These are the activations of a small neural network, seen along a few directions. Each row is one input.
Each table varies a few parts of the input and shows all the possible inputs, shuffled.
A made-up example of a description, with smaller parts first: one of 8 places around a ring, together with either a single point or one of 11 places along a line or (one of 3 separate values, together with one of 6 places along a line).
Shared parts are said once, and a part with two or three values counts as separate values.
In the rows, zero is written as 128.

Other details of the inputs shift rows strongly along three fixed directions, in all tables alike. That doesn't count.

Rows:
r1: [164  86 165 139  91  82 133 118 126 113 199 134]
r2: [121  91  89  92 132 171 160 146 127 217 102 103]
r3: [115 147 155 149 127 141 121 124 122  68 140 137]
r4: [123 167 159 161 133  83  95 120 132  31 148 158]
r5: [118 133 167 147 130 126 113 119 120  59 156 153]
r6: [108 252 115 168 146 119 104 103 149  67  61 146]
r7: [130  70 148 108 137 135 132 134 115 146 162 136]
r8: [ 97  40 182 111 136 179 185 148 127 109 198 150]
r9: [166 136  64 121  96  54  56 130 101 135 115 117]
r10: [145 131  77 112 129 121 120 156 127 197  89  76]
r11: [ 79 230 125 154 149 180 149  91 149  76  58 172]
r12: [ 89 169 138 136 164 197 172 112 153 130  83 137]
r13: [141  49 127 100 135 138 145 154 123 180 157 101]
r14: [ 95 219 121 156 154 181 147 105 153 103  57 132]
r15: [134  72 151 110 146 105 130 142 129 133 172 142]
r16: [130 144  88 111 150 150 134 123 138 193  76 112]
r17: [151  79 101 111 102  92  98 150 105 141 156 112]
r18: [156 215  37 127 120  98  65 112 116 183  31  97]
r19: [145 137 164 152  65  67 111 102 119  50 185 160]
r20: [108 133 107 107 152 195 164 128 134 207  76 109]
r21: [103 122 198 135 115 190 203 104 146 134 152 153]
r22: [125  84 116  97 150 154 162 156 137 208 119  99]
r23: [129  83 116  99 153 158 156 138 134 200 121 112]
r24: [178 116  93 134  98  48  53 145 104 108 147  95]
r25: [123 111 194 146 117 123 177 121 145 106 185 151]
r26: [ 85 115 180 138 142 171 166 117 136  64 158 179]
r27: [172 115  99 129  97  59  52 141  96 115 148 103]
r28: [153 139 108 136 118  69  81 145 121 109 131 109]
Description of these inputs: one of 4 places along a line, together with either a single point or one of 6 places along a line.
Q: The inputs of r20 and r26 match in every part but the place on the line of 4. If r3 is changed in the same way as r20 into r26, which row does it become?
A: r8
Q: Change only the place on the line of 4 in r2. List by row number the other rows that result.
A: r5, r14, r22
Q: Change only the place on the line of 4 in r13. List by row number the other rows that result.
A: r17, r27, r28

Rows:
r29: [141 122 158 152  89  73 116 119 122  57 191 161]
r30: [ 80 209 105 124 161 215 170 108 150 159  33 136]
r31: [194 108 100 125  80  52  67 130 106 163 147  94]
r32: [135  73 101  96 131 137 129 154 116 193 129  99]
r33: [136 189 128 165 133  78  77 112 131  40 123 147]
r34: [147 151 111 140 120  72  70 125 118  85 122 134]
r35: [ 68  92 211 132 149 244 244 102 150 115 160 173]
r36: [133  83 118 108 139 138 136 150 123 169 136 104]
r37: [106 104 203 134 122 140 175 115 146  69 184 159]
r38: [148  77 102 102 139 127 131 158 122 192 135  91]
r39: [116 111 148 125 141 134 129 126 126 101 145 153]
r40: [147 149  76 126 121 105  90 141 117 154  90  96]
r41: [ 98 236 125 170 127 136  95 103 131  33  83 155]
r42: [150  34 175 107 112 102 154 150 117 170 209 127]
r43: [121 181  58 114 155 167 140 125 143 221  31  91]
Q: Describe the family of inputs behind these rows.
A: either one of 5 separate values or (one of 2 separate values, together with one of 5 places along a line)
Q: List by row number the other inputs of the same sort as r35.
A: r29, r31, r37, r42
